[-18.2  20.1   2.4  34.5 -42.0  60.2  29.1  56.2  18.9 -11.0 -17.2  35.1
  18.4   7.2   8.3  44.8 -18.4   9.6   2.3  -0.3 -37.0  32.0  24.3  -4.9
  36.3 -20.6  36.4]  V
[-29.9   5.3  31.1  45.1  42.0  70.1  12.0  11.9  -3.5  -9.0  26.0  45.6
   4.6  49.3 -27.4  62.3  31.0  22.6  31.7  17.6  10.1  19.2  12.0 -17.7
  49.2 -19.0   7.3]  P
[-28.4  49.2  32.5  33.3   3.7  69.2  37.4  56.0  23.9 -27.7   1.0  26.7
  -2.2  34.0  16.6  42.6  27.3  37.8  37.7   5.6  -9.1 -13.9  11.7   5.5
   5.6 -31.4  21.7]  Y
[-18.2  20.1   2.4  34.5 -42.0  81.3  29.1  56.2  18.9 -11.0 -17.2  35.1
  18.4   7.2   8.3  16.5 -18.4   9.6   2.3  -0.3 -30.2  32.0  24.3  -4.9
  36.3 -20.6  36.4]  M
[-18.2  20.1   2.4  34.5 -42.0  81.3  29.1  56.2  18.9 -11.0   5.8  35.1
  18.4   7.2   8.3  16.5 -18.4   9.6  -9.9  -0.3 -30.2 -20.6  24.3  -4.9
  36.3 -20.6  36.4]  K
gone V: [  8.3 -37.0  44.8  29.1  35.1  34.5 -11.0  36.3  18.9   2.4 -17.2  20.1
  -4.9  24.3  32.0   2.3 -20.6 -18.4  -0.3  60.2 -42.0   9.6  56.2  18.4
 -18.2  36.4]	[7.2]
gone P: [ 26.0  17.6  42.0   7.3  10.1  31.7  -9.0 -17.7   5.3 -19.0  45.1  19.2
 -27.4  -3.5  22.6  70.1  62.3  11.9  12.0  12.0  49.3 -29.9  45.6   4.6
  31.1  49.2]	[31.0]

[-50.8 -45.9 -45.9 -50.8 -45.9] = W
[-50.8 -31.2 -31.2 -31.2 -31.2] = Q
[ 95.9 -31.1  68.0  92.2  67.4] = D
count W: [-45.9]	3
places Q: [-31.2]	1 2 3 4

[-58.5 -30.0 -33.0  14.5  -3.9 -17.7 -54.5 -21.9  -6.1   9.6   7.9 -48.4
 -10.1 -23.3  12.3] -> N
[-55.3   8.6  16.2 -22.4 -12.1   7.8   7.8 -27.6  29.1   7.8 -27.4 -61.7
 -22.4 -29.1  17.3] -> J
[-48.2  61.7  57.2 -29.2  -9.7  46.5 -59.3 -17.5  46.4 -12.7 -20.4 -35.8
  41.4 -18.3  30.1] -> U
[-25.7 -67.1 -88.9  27.4  -0.2 -16.6 -21.7 -11.1 -63.0  -5.6  -6.6  11.6
 -56.6 -10.0 -25.8] -> Z
[ 30.8 -15.7 -50.9  13.3   0.0 -17.7  25.0  -2.1 -49.9 -37.6  -1.5  53.1
 -41.1  -2.9 -48.8] -> G
[ 29.4 -22.9 -57.6   9.6   3.1 -14.6  26.3 -11.3 -63.8 -30.5 -16.1  71.6
 -52.2 -12.5 -44.0] -> F
[-55.3   8.6  29.2 -22.4 -12.1 -39.4 -58.4 -27.6  29.1   7.8 -27.4 -61.7
  20.2 -29.1  17.3] -> H
[-21.5  33.3  43.8 -55.6 -22.8  10.1 -37.5  32.4  26.9 -17.0  10.2 -25.9
  26.2  44.2   3.5] -> R
gone N: [-54.5   9.6 -10.1  -3.9 -58.5 -30.0   7.9 -21.9 -17.7 -23.3  14.5  -6.1
 -33.0 -48.4]	[12.3]
gone U: [ 30.1 -48.2  46.5  61.7 -35.8 -12.7  57.2 -20.4 -18.3 -17.5  41.4 -59.3
  -9.7 -29.2]	[46.4]
places J: [7.8]	5 6 9
gone R: [-55.6  43.8   3.5  26.2  32.4 -22.8 -17.0 -25.9 -21.5 -37.5  10.1  26.9
  44.2  33.3]	[10.2]
gone H: [-61.7 -27.6 -12.1 -22.4 -58.4  17.3 -39.4   7.8  29.2  20.2 -29.1   8.6
 -27.4 -55.3]	[29.1]

